Here are a small network's activations along a few directions, averaged over the inputs that share one value of a field.
Values that are neighbours, or in one group, have similar rows; names and order tell nothing.
Strong random noise was added to every row along 17 fixed directions; ignore it. To show where, here is one row again and again, with new noise each time:
207	-28	33	52	-59	180	-27	-64	27	-81	17	6	-133	39	-87	-32	492	194	131	12	14	-40	-385	-236	-44	-21	75	121	-12	-343
-33	-456	231	341	25	369	18	112	140	-90	-42	-216	10	90	304	-425	162	-44	-111	209	-74	-193	350	224	19	-276	-68	25	-223	-236
-157	238	-164	-12	90	-31	19	167	-415	169	-322	102	-210	-41	-214	-49	148	40	133	182	44	-87	8	47	227	-110	-51	221	-176	-244
-235	-235	-166	-193	122	54	4	156	-181	-184	-232	81	403	-65	-201	120	-405	-179	-33	464	-350	65	-32	193	266	-11	-96	-371	-235	67
162	205	-62	-156	170	19	-45	-316	245	50	-117	-234	208	-157	42	260	93	-165	-236	-280	160	-50	-46	-155	-231	199	-103	-75	328	313
-107	330	-116	213	308	-274	-75	-180	-274	-61	-173	102	193	-90	-222	297	-160	-9	-36	138	-66	-8	-211	2	126	-25	39	221	-9	-265
400	-40	61	518	159	238	-414	104	197	171	-263	-253	-169	-157	59	-110	15	-169	-100	-374	29	30	131	103	79	166	220	161	268	380
-18	152	-163	516	83	-30	-216	106	-52	61	-306	-16	-85	35	-167	43	192	-139	90	-142	-84	-94	-171	194	281	75	74	355	310	-110
-46	132	-231	135	-178	-33	129	-58	105	135	345	246	-175	156	-129	-63	-126	71	50	-121	24	33	-173	-181	-242	331	-311	349	183	-165
-234	114	-52	-143	-60	-395	92	-207	-192	225	-49	-66	38	-282	114	74	3	-47	89	100	85	-118	39	-13	-70	5	-16	-308	44	-110
-460	285	194	-411	67	-268	273	-85	36	-181	46	121	607	140	3	132	65	53	189	50	130	-305	55	-152	14	-70	-136	123	190	-173
-199	21	117	-125	-189	-87	-40	118	-364	-242	99	236	-78	306	42	-149	104	105	330	134	-128	100	108	81	-129	-199	114	1	-260	107
-5	-207	-281	-26	-338	135	228	98	108	454	211	151	-389	-153	-113	-275	-358	8	-61	-13	-70	232	28	96	11	230	-355	-173	70	252
-120	-72	-19	-133	3	-224	-231	257	-254	48	-365	-40	-191	-221	122	18	-105	-100	58	168	-12	-134	405	240	211	-93	152	-398	-184	244
-97	-229	-21	100	-141	-353	-70	87	340	30	180	141	75	-72	-18	266	-466	303	-21	-71	-150	-184	22	-110	-4	71	-315	-139	65	-237
256	83	-40	168	98	132	-119	-390	115	-492	-174	-158	327	-14	-113	211	-162	-1	-496	-44	-105	452	-404	440	548	-233	119	-478	140	235
170	20	216	-45	168	337	-73	273	-73	-188	-257	227	332	82	-354	-163	-184	166	270	99	-184	165	-104	-58	400	-144	7	82	-67	240
-321	-36	-18	75	43	165	-123	315	148	187	216	471	49	-224	-147	61	180	228	-101	102	-195	-472	-22	50	-30	349	-131	191	45	-87
185	26	80	306	-121	-300	196	-472	8	-13	104	189	-108	-170	71	-193	-56	138	251	196	-41	72	-190	-97	-71	-159	-258	-289	174	-132


POBUP, 10 values:
kipo: 194	210	-200	-23	-84	113	-100	181	20	-80	-112	20	-333	98	23	-150	-278	10	-348	-156	260	173	302	354	381	33	-136	-160	-19	299
saveb: 0	346	440	14	245	15	204	-269	11	-51	276	319	308	-120	146	-192	172	-43	94	43	96	-98	121	-7	-192	-77	155	110	185	375
gepi: 176	-14	-40	153	101	-124	-154	16	162	-171	-249	-2	-200	-53	-29	233	-3	225	-211	17	26	-198	60	64	217	-207	-184	-55	-52	-199
buso: -297	309	-381	-233	78	205	206	-125	-393	55	252	169	-86	45	-24	-73	195	-328	-291	277	87	69	-70	165	-256	323	18	92	-239	-33
lev: -115	230	-37	-123	-36	-525	-23	72	-86	55	-142	-249	216	-32	-25	202	-319	89	124	-125	266	-76	-65	-183	318	55	102	-59	55	-553
bemi: -268	18	164	-60	-120	-222	189	-104	-95	138	277	-118	300	10	146	14	-285	67	-68	-126	5	228	7	244	73	-228	106	-318	-78	-33
nog: -280	197	-238	-245	179	-169	-42	36	-5	-199	-172	32	365	107	-144	396	-167	85	-191	92	14	-357	-53	-122	123	111	-382	41	-59	-478
natug: 104	-114	295	-182	101	423	-68	46	17	81	118	154	262	-62	-77	-104	41	240	31	-63	-200	32	63	-132	-280	-61	-61	40	-199	428
vif: -220	114	-59	-265	-176	22	403	165	-433	51	-27	43	-238	246	17	-537	-72	-305	281	253	172	271	296	183	174	-149	105	85	-147	163
musi: 503	8	-392	264	-87	-194	-50	-85	101	-634	546	335	-508	562	61	42	-793	-236	-38	222	75	466	-48	-332	-331	438	-140	148	-221	-194
The values of POBUP form a line.
Question: Fewest steps between musi and kipo?
Answer: 4
Question: List every value one step from nog, in the order listed.
Answer: natug
Question: List every value one step from saveb, in the order listed.
Answer: buso, bemi

PUBID, 11 values:
tar: 126	-224	294	173	83	-159	56	180	349	37	75	-100	106	-95	-39	75	-27	-37	251	-81	39	-72	-209	-186	273	19	514	309	298	-242
laz: 34	-36	-288	-47	-14	-175	82	-104	-4	67	54	-95	-273	-128	115	64	-434	-239	-239	247	164	72	139	-125	-44	244	-154	-86	-146	-230
lopok: 135	-75	169	489	153	-185	-300	-35	-22	6	-274	-59	-255	-422	148	21	168	-37	-43	159	-27	-170	61	166	325	-50	405	-134	136	-15
pem: -17	-289	-180	153	-286	-65	76	-170	229	206	238	-234	-103	-4	237	30	-174	-165	-161	-179	-77	151	65	104	-292	47	-226	-300	110	101
tiz: 703	154	296	-85	400	262	-334	-162	38	-612	-184	-12	27	16	103	84	-49	3	-187	35	139	235	83	-132	55	-111	345	-280	-211	476
rifos: 161	-270	-99	116	46	68	-120	-28	-47	220	198	-51	99	-260	-175	35	-205	27	114	116	-186	123	-454	-316	-211	325	228	-24	-110	-281
lofon: 198	-26	-294	104	-145	119	-103	-142	-237	-201	-109	213	-342	30	-178	-32	486	73	126	262	-219	27	-439	15	-75	18	-104	-185	-108	-174
bib: 183	-295	-109	-178	-436	-138	121	387	117	-281	232	409	-854	401	-92	6	2	317	242	101	-79	95	-59	-76	123	-198	-55	66	-231	-109
labu: -266	382	-36	18	68	185	202	-105	-18	-24	275	259	368	211	42	-289	-361	-59	-269	-52	96	70	370	249	-184	159	-497	116	24	304
mul: 101	60	-118	-524	33	-83	-121	475	-93	104	-91	124	-145	-14	-227	17	-507	-38	241	-19	155	44	225	-386	31	408	135	119	-160	217
pif: 8	-158	-250	379	42	34	-394	0	-106	22	6	-7	-277	-86	-82	339	131	122	-368	-49	-292	-5	-213	301	-88	17	125	57	-167	-82
The values of PUBID form 3 separate groups.
Question: Which other values are in the same group as tiz? Give them in the order they are listed.
Answer: tar, pem, bib, labu
Question: Which other values are in the same group as lopok? Give them in the order they are listed.
Answer: laz

BAS, 10 values:
roli: -746	500	-624	-872	-270	217	126	112	-367	302	158	-15	308	7	-198	32	-330	17	-607	-65	312	94	77	208	160	592	-459	-297	-172	-72
vad: -3	-166	322	444	220	337	-55	268	-40	190	338	317	236	-331	44	-705	-336	-202	231	423	-95	-138	128	-75	18	521	345	186	-30	-60
bovev: 41	-697	-75	674	312	60	-214	141	625	59	-227	-405	-150	-41	70	402	-276	-465	-551	-258	-411	-74	360	494	33	-102	214	477	353	542
povin: 33	-189	-79	98	-361	-663	42	-257	-129	343	136	71	-688	-412	78	270	-199	407	-127	-19	-127	264	-71	317	97	-412	4	-681	-139	46
mogo: -86	224	311	-549	291	527	-227	213	-420	-26	44	339	222	-297	231	-293	299	-117	-48	342	47	-243	477	57	-297	231	252	-411	-453	710
lut: -135	139	39	-542	126	148	574	-610	-70	273	101	-406	465	-313	178	-25	311	-343	-198	144	246	136	-233	-160	-250	-26	27	-385	48	1
rora: -306	66	-96	-768	-276	-247	22	433	-375	405	-209	-48	-249	124	-291	361	32	284	292	-348	-83	164	116	-141	-189	-281	8	95	-335	360
peraz: 112	144	25	-62	105	-243	-150	-353	154	-290	283	201	251	188	-101	457	-254	-55	46	-316	-202	265	-200	-157	-541	179	130	212	297	695
fugo: -41	-51	-369	-110	186	-108	360	-336	-51	838	-147	-968	-13	-422	285	41	-608	-415	-613	-87	500	122	392	-138	-206	43	-276	-76	-297	-584
movu: -516	-299	-60	-68	-489	-354	-78	273	-97	148	232	-472	-71	274	460	-9	6	-258	49	-306	69	29	384	318	-161	13	387	-150	-73	-121
The values of BAS form a line.
Question: A walk along BAS starts at roli and steps to its neighbour bovev. Put povin, lut, rora, peraz in the order it reaches them.
Answer: peraz, rora, povin, lut
Question: Fewest steps between mogo and fugo?
Answer: 2
